These are the activations of a small neural network, seen along a few directions. Each row is one input.
Each table varies a few parts of the input and shows all the possible inputs, shuffled.
Descriptions start from the smaller parts, as in this example, which fits no table here: one of 3 separate values, together with either a single point or one of 9 places around a ring or (one of 4 places along a line, together with one of 5 places around a ring).
Shared parts are said once, and a part with two or three values counts as separate values.

Other details of the inputs shift rows strongly along two fixed directions, in all tables alike. That doesn't count.
To show where, the next rows are all for the same input, with only those details redrawn:
[-52.7 -15.8  21.1 -52.0 -12.9 -13.9  -7.2 -14.6  45.9 -12.2  48.1  16.0]
[-10.6   7.3   0.4  24.6 -29.9   0.5 -14.2  -9.2  -1.8   9.2  36.4  50.6]
[ 21.4  11.9  -3.2  10.3  17.1  11.4  14.6   6.4 -10.9  -8.6 -16.1  -5.7]

Rows:
R1: [ -7.8 -12.4  14.4  19.3 -41.5  -7.8 -40.4 -15.0 -22.3  15.7  25.5  36.8]
R2: [ 19.0  16.1  -9.2   8.9  14.2   2.9  16.4  11.1 -11.9  -3.5 -18.2  -8.7]
R3: [ 21.4  11.9  -3.2  10.3  17.1  11.4  14.6   6.4 -10.9  -8.6 -16.1  -5.7]
R4: [ 24.6  -8.8  12.3   5.2   6.1   5.1 -11.9  -0.6 -31.0  -3.2 -26.1 -18.5]
R5: [ 28.9   7.8   5.5   4.3  10.4   2.2  -0.1  -2.5 -20.5  -5.8 -21.2 -12.1]
R6: [ 11.1  17.0 -27.7   8.4   6.2 -10.3  22.9  12.7   5.0   8.0 -50.4   3.4]
R7: [-56.6  -9.8  12.1 -54.4 -17.7 -27.1  -4.8  -7.8  44.6  -4.4  45.8  12.0]
R8: [ -0.5   5.7 -42.6  24.6  11.9   7.2  28.8  17.8  22.5  16.5 -39.7  -4.9]
R9: [ 23.3  -6.5   9.4   4.6   4.7   1.1 -11.2   1.8 -31.5  -0.7 -27.5 -20.1]
R10: [ 22.1  -4.3   6.5   4.0   3.3  -3.1 -10.4   4.1 -32.0   1.9 -28.7 -21.6]
R11: [ 18.4  17.1 -10.7   8.4  13.5   0.6  16.9  12.2 -12.2  -2.2 -18.6  -9.5]
R12: [-19.1  -7.1 -10.4  42.1 -21.1  23.9  -8.4  -7.3  15.7  13.7  48.0  43.4]
R13: [ 30.3   5.5   8.4   4.9  11.7   6.2  -0.9  -4.8 -20.1  -8.4 -19.8 -10.5]
R14: [-11.2  -6.9   7.1  17.5 -45.3 -18.2 -38.5  -9.3 -23.4  22.2  22.8  33.4]
R15: [-22.2  -2.6 -16.4  40.9 -24.0  15.7  -7.0  -2.8  15.0  18.8  45.9  40.8]
R16: [ 25.9  13.2  -2.0   2.5   6.8  -8.3   2.1   3.3 -21.8   0.6 -24.0 -15.8]
R17: [ 20.8  13.0  -4.7  10.0  16.4   9.3  15.0   7.6 -11.2  -7.3 -16.7  -6.5]
R18: [ 22.7  -5.4   7.9   4.3   4.0  -1.0 -10.8   2.9 -31.7   0.6 -28.1 -20.8]
R19: [ 24.8  15.1  -5.0   1.6   5.3 -12.9   3.1   5.6 -22.3   3.2 -24.7 -17.3]
R20: [-42.6 -20.1  -1.7 -53.5  30.3   2.8  25.3   7.8  57.6 -14.7  13.8 -44.3]
R21: [-12.6  10.4  -4.1  23.6 -32.1  -5.8 -12.9  -5.8  -2.5  13.0  34.9  48.5]
R22: [-38.4 -26.5   7.2 -51.3  34.8  15.5  23.0   1.0  58.7 -22.3  16.7 -40.2]
R23: [-31.6 -24.6  21.7 -77.2   9.1 -31.5  -5.9   1.3  19.4 -11.0  -8.7 -51.8]
R24: [-62.1 -27.6   7.1 -34.7  -5.2   5.7  -0.5 -10.2  62.6  -5.2  57.9   7.2]
R25: [  6.4   7.1 -27.2  24.5  18.7  15.3  23.7  18.6   5.0   7.4  -8.3 -18.7]
R26: [ 30.9   4.2   9.8   5.1  12.4   8.2  -1.2  -6.0 -19.8  -9.6 -19.0  -9.8]
R27: [  8.0   4.1 -22.8  25.7  21.0  22.1  22.4  15.0   5.7   3.7  -7.1 -16.5]
R28: [  6.9   6.1 -25.7  24.9  19.5  17.6  23.3  17.4   5.2   6.2  -7.9 -18.0]
R29: [-28.5 -14.6  21.0 -68.4  27.4  -4.0  16.5  -3.2  41.8 -29.4   6.5 -31.7]
R30: [ -6.8   9.4   0.1  16.4 -41.1 -21.4 -26.4 -11.3 -12.9  19.7  28.3  40.0]
R31: [ 23.4   8.4   1.3  11.2  19.1  17.4  13.4   2.9 -10.3 -12.4 -14.1  -3.5]
R32: [ -6.2 -14.7  17.2  19.9 -40.0  -3.7 -40.9 -17.2 -21.9  13.2  26.8  38.2]
R33: [  8.7   3.0 -21.3  26.1  21.8  24.3  21.9  13.8   5.9   2.4  -6.6 -15.8]
R34: [-36.7 -28.9  10.1 -50.7  36.3  19.5  22.4  -1.2  58.9 -24.8  17.8 -38.9]
R35: [ 27.7  10.1   2.5   3.7   9.0  -1.9   0.8  -0.2 -21.0  -3.3 -22.5 -13.6]
R36: [ -3.7   4.3   7.6  18.3 -37.4 -10.7 -28.5 -17.0 -11.7  13.2  30.6  43.5]
R37: [-33.8 -11.9   2.3 -77.6   8.0 -39.2  10.4  -4.2  48.5  -7.3 -33.2 -29.7]
R38: [ 24.1   7.1   2.7  11.4  19.7  19.4  13.0   1.7 -10.1 -13.6 -13.3  -2.7]
R39: [ 20.2  14.1  -6.2   9.6  15.7   7.2  15.5   8.7 -11.4  -6.0 -17.2  -7.2]
R40: [ 21.4  -3.2   5.0   3.6   2.6  -5.2 -10.0   5.2 -32.2   3.2 -29.3 -22.3]
R41: [ 20.3  -1.1   2.0   2.8   1.1  -9.6  -9.0   7.6 -32.7   5.8 -30.2 -23.8]
R42: [-27.7 -15.7  22.4 -68.0  28.2  -1.9  16.1  -4.3  41.9 -30.7   7.1 -31.0]
R43: [ 29.6   6.7   6.9   4.6  11.1   4.2  -0.5  -3.7 -20.3  -7.1 -20.5 -11.3]
R44: [-62.9 -26.5   5.7 -35.0  -5.9   3.6  -0.2  -9.1  62.5  -3.9  57.4   6.5]
R45: [-12.3  -4.9   4.0  16.8 -46.8 -22.7 -37.6  -7.0 -23.9  24.8  22.0  31.9]
R46: [-20.0  -5.3 -13.2  16.6 -54.1 -34.0 -32.0  -6.7  -6.5  35.4  -9.1  45.2]
R47: [ 27.1  11.1   1.0   3.3   8.3  -4.0   1.2   0.9 -21.3  -2.0 -23.1 -14.3]
R48: [ -5.6   7.4   3.1  17.2 -39.6 -17.0 -27.3 -13.6 -12.4  17.1  29.1  41.5]
Question: What is each input in this table made of?
Answer: one of 4 places along a line, together with either a single point or one of 11 places along a line
Question: Changing only the place on the line of 4 turns R43 into R22. The same change can be made to R19. Which row results?
Answer: R25
Question: Changing only the place on the line of 4 turns R38 into R32. The same change can be made to R7. Which row results?
Answer: R23
Question: Change only the place on the line of 4 in R35. List by row number the other rows that result.
Answer: R10, R15, R17
Question: Change only the place on the line of 4 in R12. List by row number the other rows that result.
Answer: R4, R13, R31

Rows:
R49: [  7.8  -2.8  -0.9 -14.6  37.5  18.0  25.3   7.7  14.2 -18.2 -15.6 -35.5]
R50: [ -9.0   7.3 -25.6  96.8 -58.9  18.6 -27.7  -6.0 -17.0  40.0  59.6  89.1]
R51: [ 49.7  23.5 -19.6  36.7  10.4   1.4  10.9  12.7 -40.2   8.8 -54.1  -9.3]
R52: [ -2.0  20.3  -2.6  46.3 -67.0 -24.0 -38.2 -17.3 -27.7  28.9  36.9  88.1]
R53: [-13.9  -2.3  25.2 -54.0  22.6  -0.1  12.9  -7.6  27.7 -30.7  14.8 -15.7]
R54: [ 62.1  28.8 -18.9  69.1  18.8  32.6  16.4  10.9 -44.9   1.7 -30.3   6.8]
R55: [-21.4 -37.9  43.9 -26.5 -11.7   7.3 -40.0 -18.8  -6.0  -8.9  53.6 -15.7]
R56: [ 19.8   5.2  -3.2   4.5  29.3  20.2  21.0   6.7  -0.1 -13.2 -15.2 -20.3]
R57: [-29.2  -3.7  14.2 -40.6 -21.6 -30.5 -13.3 -12.8  20.1  -1.5  17.4  16.5]
R58: [-38.8 -12.4   2.3 -30.8 -20.9 -24.8 -11.5  -7.3  28.5   7.7  16.6   8.8]
R59: [ -3.3  15.0  -2.1  60.3 -52.3   8.8 -28.0 -17.3 -14.7  20.8  59.9  87.5]
R60: [ 16.7   7.3  11.3 -24.2  36.8  12.6  23.2   2.4   5.4 -27.7 -15.0 -28.3]
R61: [  6.6  -5.1 -17.9  15.3  29.7  26.0  24.7  17.4   7.1  -1.5 -14.2 -29.9]
R62: [ 36.6  13.4 -33.9  47.9  11.1   7.4  13.7  22.4 -31.6  19.9 -53.7 -18.9]
R63: [-40.8 -17.8   2.4 -16.8  -5.6   6.0  -0.1  -5.0  38.9  -1.3  40.5   8.0]
R64: [-25.1   1.1  20.0 -45.7 -21.4 -34.4 -13.8 -14.3  14.2  -6.5  18.6  20.4]
R65: [-26.2 -41.7  40.3 -36.4 -26.9 -17.3 -49.6 -18.8 -11.1   0.8  20.5 -10.3]
R66: [-31.0 -15.6   0.7 -49.3   7.9 -20.0   5.9   1.9  33.3  -3.5 -10.2 -30.1]
R67: [-27.6 -17.3   6.9 -39.5  23.5   8.0  16.1   0.4  40.6 -16.9  13.6 -26.7]
R68: [ 60.4  33.9  -1.0  37.2  25.6  22.8  19.3   7.6 -44.1 -15.5 -28.8   1.0]
R69: [ 39.4  15.2 -31.1  45.8  11.1   6.3  13.1  19.9 -33.0  17.8 -53.9 -17.0]
R70: [-31.4  -6.0  11.2 -38.1 -21.5 -28.9 -13.0 -11.7  22.5   0.9  17.0  14.6]
R71: [  7.1   0.5  -3.8 -27.2  21.5 -11.1  14.9   8.1   5.0  -6.5 -39.3 -36.6]
R72: [ -6.4  -8.6 -18.0 -16.2  21.8  -5.0  17.8  18.7  12.7   4.6 -38.6 -46.4]
Question: Changing only one part turns R58 into R49. The same change can be made to R70. Which row results?
Answer: R59
Question: What is each input in this table made of?
Answer: one of 2 separate values, together with either a single point or one of 11 places along a line
Question: Change only the choice among 2 separate values in R72. List by row number the other rows that result.
Answer: R61
Question: Change only the choice among 2 separate values in R51. List by row number the other rows that result.
Answer: R54
